These are the activations of a small neural network, seen along a few directions. Each row is one input.
In each table, some parts of the input vary, and every possible input appears once, in random order.
A made-up example of a description, with smaller parts first: line(4) and (point or line(9) or (values(2) and ring(5))).
Shared parts are said once, and a part with two or three values counts as separate values.

Other details of the inputs vary at random and push rows far along three fixed directions, the same in every table; ignore that.

A family of inputs:
r1: [ -7   1   4 -19   8  -1  21 -14   2   3  -5 -16  20]
r2: [ 19 -36  14   4   0  22 -27 -59  13  27  68  53   4]
r3: [ -2   8  -4 -19 -23   7   7 -19   2   7 -18 -12   9]
r4: [  2  18  -3   7   5  -3 -17  14  -4 -14  15 -13 -17]
r5: [ 19 -15 -13  28 -18 -32   1  45  -7 -35   3   9   5]
r6: [ -3  -7   6 -26  -7  -5  16 -11   2  18 -15  -4   3]
r7: [ 11 -18 -32  39  -5 -13   5  42  -2 -29  -3   0   3]
r8: [ -6   6   1  10  28  11   0   7   6  -1  15 -13 -19]
r9: [  2  17  -4   7   5  -1 -19  13  -4 -13  15 -12 -17]
r10: [-11  -6  -4 -10  10  12  27 -13   6   8 -12 -15  17]
r11: [  6  19  -6   8  -7   5 -23  13   1  -8   8  -6 -27]
r12: [  2 -11  15 -27  -2   1  11  -9   2   9 -21  -5  11]
r13: [ -3  -7   5 -25  -7  -4  16 -11   2  19 -16  -4   4]
r14: [  0 -21 -28   3 -17 -33  32  25  -8 -25 -11   3  45]
r15: [-11  30  11  12  13   7 -15  14 -11   5   2   9 -15]
r16: [-23   2  19 -14   2 -14  12 -17  -4  12 -19   5  10]
r17: [ 16 -37  11  21   7  35 -12 -69  15  18  64  36  16]
r18: [ -6   8   3 -21  -9   0  12 -19  -4   2  -7 -17  16]
r19: [-13  32  16  11  14   2 -11  13 -13   5   7   8 -17]
r20: [-11  -7  -6  -9  10  13  26 -14   7   8 -13 -16  17]
r21: [ -2   5 -11  14  29  23  -8  10  10   0   3 -16 -17]
r22: [  2 -30 -22   0 -36 -51  31  35 -13 -18 -11  19  29]
r23: [  3  21   4   5  -7  -3 -18   9   0  -8  16  -5 -27]
r24: [ 15   8  12   5   8  11 -14   5   6  -3  -2 -14 -20]
r25: [  4  -1  23 -16  -8  -6  19 -17   1   3 -10 -15  10]
r26: [  4  16 -10   8   5   3 -20  16  -3 -14   9 -12 -15]
r27: [ 16   8  10   6   9  14 -16   6   7  -3  -7 -16 -21]
r28: [  2  12  -6   5  25   7 -11  16   5  -8   7 -15 -12]
r29: [ 16 -22 -16  21 -11 -35  -8  59  -8 -34   2  20   1]
r30: [ -6  -7   5  -5   2   4  29 -18   2   6 -11 -19  11]
r31: [  2  13  -7   3   0  -2 -15  11   0   0   8   2 -35]
r32: [ -9   8   5  14  16   6 -27   7   2   6 -10  10 -18]
r33: [  5  16 -13   9   6   6 -23  17  -2 -13   7 -13 -15]
r34: [  3  12  -9   6  26  11 -13  17   6  -7   4 -16 -12]
r35: [ 11 -56 -19  44 -23 -15 -24 -16  -2 -11  44  85  46]
r36: [  9 -12 -38  29 -30 -44  -2  55 -13 -35  11  27  -7]
r37: [  9  -4  12 -14  -9   5  14 -16   4   4 -21 -15  13]
r38: [  3  12  -7   6  25   9 -12  16   5  -7   6 -15 -12]
r39: [  2  18   0   7   5  -3 -18  11  -4 -13  19 -11 -17]
r40: [-15  17   7  -8  -5  11  10 -12 -11  17 -25   7  23]
r41: [ -7   3  -2 -24 -16  -3  17 -18  -1  13 -14  -3   0]
r42: [ 28 -35  23  12  -4  26 -23 -67  14  14  62  42  19]
r43: [  9   1  18  -3  15  -1 -18  15   3  -3   9  -1 -24]
r44: [ -6   5   2  11  27   9   1   8   5  -2  16 -13 -18]
r45: [  9   1  17  -4  15   0 -19  16   3  -2   6  -2 -25]
r46: [  3  20   2   6  -7  -2 -19  10   0  -9  15  -5 -27]
r47: [ -6  -6   7  -6   2   2  30 -18   2   5 -10 -19  10]
r48: [-20   0  13 -12   1  -5   7 -16  -1  14 -28   5  13]
r49: [-22   1  18 -13   1 -12  11 -16  -3  12 -21   5  11]
r50: [ -3  -8  -1  -4   2  12  26 -18   5   7 -19 -20  13]
r51: [ 12   8  21   3   8   5 -10  -1   5  -2   7 -12 -20]
r52: [ -2   5 -10  13  29  22  -7  10   9   0   4 -15 -17]
r53: [  8  18 -12  10  -6  12 -28  13   3  -7   3  -7 -26]
r54: [ -5  -5  10 -27  -7  -9  18 -11   0  17 -11  -5   2]
r55: [-18  19  13 -10  -4   3  16 -11 -13  15 -18   8  20]
r56: [-21   1  15 -13   1  -8   8 -16  -2  13 -25   5  12]
r57: [ -4  -8   2  -5   2   9  26 -18   4   7 -15 -20  12]
r58: [ -6   1   2 -19   8   1  20 -14   2   4  -6 -16  21]
r59: [ 26 -56 -35  36 -39 -13 -18 -19   0 -13  64  80  32]
r60: [  8 -34 -13  -3 -29 -39  23  33  -9 -23 -19  18  36]
r61: [  4  11 -12   7  26  14 -15  17   7  -6   1 -17 -11]
r62: [  4  12 -13   7  26  15 -16  17   7  -6  -1 -18 -11]
r63: [-12  31  14  12  14   4 -12  14 -13   4   5   8 -16]
r64: [  3   4  -1  16  19  18  -4   2   7   0   1 -19 -21]
r65: [ -7   1   6 -19   8  -3  22 -15   1   3  -4 -16  20]
r66: [  3   6  11  -4  11  -4 -13   9   2   9  15  -1 -33]
r67: [ -4   9   0 -20 -24   3  10 -19   1   6 -15 -11   8]
r68: [ -2  -9   0 -24  -7   0  14 -10   3  19 -21  -4   5]
r69: [  2 -17 -31  34   1 -24  10  48  -5 -32  13   9   7]
r70: [  0 -29 -23  19 -24 -35  41  24 -10 -26  -8   3  35]
r71: [-13  11  14   9  18  -4 -20   6  -1   4  -2   8 -21]
r72: [ -5  10   5 -21 -24  -2  12 -19  -1   5 -11 -11   7]
r73: [ 26 -46  13   7  -1  26 -32 -50  13  14  54  55  20]
r74: [-17  18  11  -9  -4   7  14 -11 -12  16 -21   7  21]
r75: [  8   2  20  -4  15  -3 -17  14   3  -2  10  -2 -25]
r76: [ -5  10   4 -21 -24   0  11 -19   0   6 -12 -11   7]
r77: [  3  12 -10   3   0   1 -17  12   1   1   5   1 -34]
r78: [ 10   1  12  -3  16   4 -21  19   4  -3   0  -3 -25]
r79: [  9 -12 -39  29 -29 -43  -3  56 -13 -35   9  27  -7]
r80: [-12  -5  -1 -10  10   8  28 -13   4   7  -9 -15  16]
r81: [  3 -11  14 -27  -2   2  10  -9   3   9 -23  -5  11]
r82: [-12  -5   0 -11  10   7  29 -13   4   7  -8 -15  15]
r83: [ 12   0   7  -1  16  10 -25  22   4  -2  -8  -5 -25]
r84: [  4 -20 -38   6 -38 -32  20  24 -14 -30 -14   7  48]
r85: [-19   0  11 -12   0  -4   7 -16  -1  15 -29   5  14]
r86: [  1  14   0   2  -1  -8 -11  10  -2  -1  14   2 -34]
r87: [  7  -3  16 -15  -9   0  17 -16   3   4 -17 -15  11]
r88: [ -8   5   4 -25 -16 -10  19 -19  -3  12  -8  -3  -2]
r89: [  6  16 -16   9   6   9 -25  18  -1 -13   3 -14 -15]
r90: [-10  31   9  13  14  11 -17  15 -11   6   0   9 -15]
r91: [  7 -14  12  21   0  36 -30 -57   0  25  54  64  27]
r92: [  3 -31 -25   0 -35 -45  28  34 -11 -16 -14  20  30]
r93: [ -4   5  -5  12  28  18  -4   9   8  -1   9 -14 -17]
r94: [  6   3   0  -1  12   6 -19  13   5   9   4  -1 -32]
r95: [  5 -33 -29   0 -35 -39  26  32  -8 -13 -20  19  31]
r96: [-19  19  15 -11  -4   0  17 -12 -14  14 -14   8  19]
r97: [  4  11 -13   4   0   4 -18  11   2   2   2   1 -33]
r98: [  5  17 -11   8   6   5 -22  17  -2 -13   8 -14 -16]
r99: [ -6   7   1 -20  -9   2  11 -20  -3   2  -7 -17  17]
r100: [ -4  -1  -5 -18   9   9  16 -14   5   6 -14 -17  23]
r101: [ -6  11   7 -21 -24  -4  13 -20  -1   5  -9 -11   6]
r102: [  5  10 -15   5   0   6 -20  10   3   3   2   2 -32]
r103: [  7  19  -9   9  -7   8 -25  14   2  -8   5  -7 -26]
r104: [ 17   7   9   7   9  16 -18   7   7  -3  -8 -16 -21]
r105: [-21   1  15 -13   1 -10  10 -16  -3  13 -24   5  11]
r106: [  3   4   3  15  19  17  -3  -1   6   1   6 -18 -21]
r107: [ 30 -36  20  13  -4  29 -25 -66  15  13  59  42  19]
r108: [-20   1  14 -12   1  -6   8 -16  -2  14 -26   5  12]
r109: [-17  18  10  -9  -5   8  13 -12 -12  16 -22   8  22]
r110: [ -7  -6  10  -6   2  -1  31 -18   1   5  -6 -19   9]
Description of these inputs: line(10) and (values(2) or ring(9)).
Changing only the line(10) part turns r34 into r61. The same change can be made to r48. Which row results?
> r35
Changing only the line(10) part turns r4 into r89. The same change can be made to r88. Which row results?
> r102
Change only the values(2) part in r49. List by row number the other rows that result.
> r63
Change only the ring(9) part in r44. List by row number the other rows that result.
> r23, r25, r39, r65, r66, r75, r86, r110
Change only the line(10) part in r109. List by row number the other rows that result.
> r15, r19, r40, r55, r63, r74, r90, r91, r96
Change only the line(10) part in r52. List by row number the other rows that result.
> r8, r10, r20, r21, r44, r69, r80, r82, r93
Change only the values(2) part in r105. List by row number the other rows that result.
> r15
Change only the ring(9) part in r78. List by row number the other rows that result.
> r6, r11, r26, r38, r41, r93, r106, r107
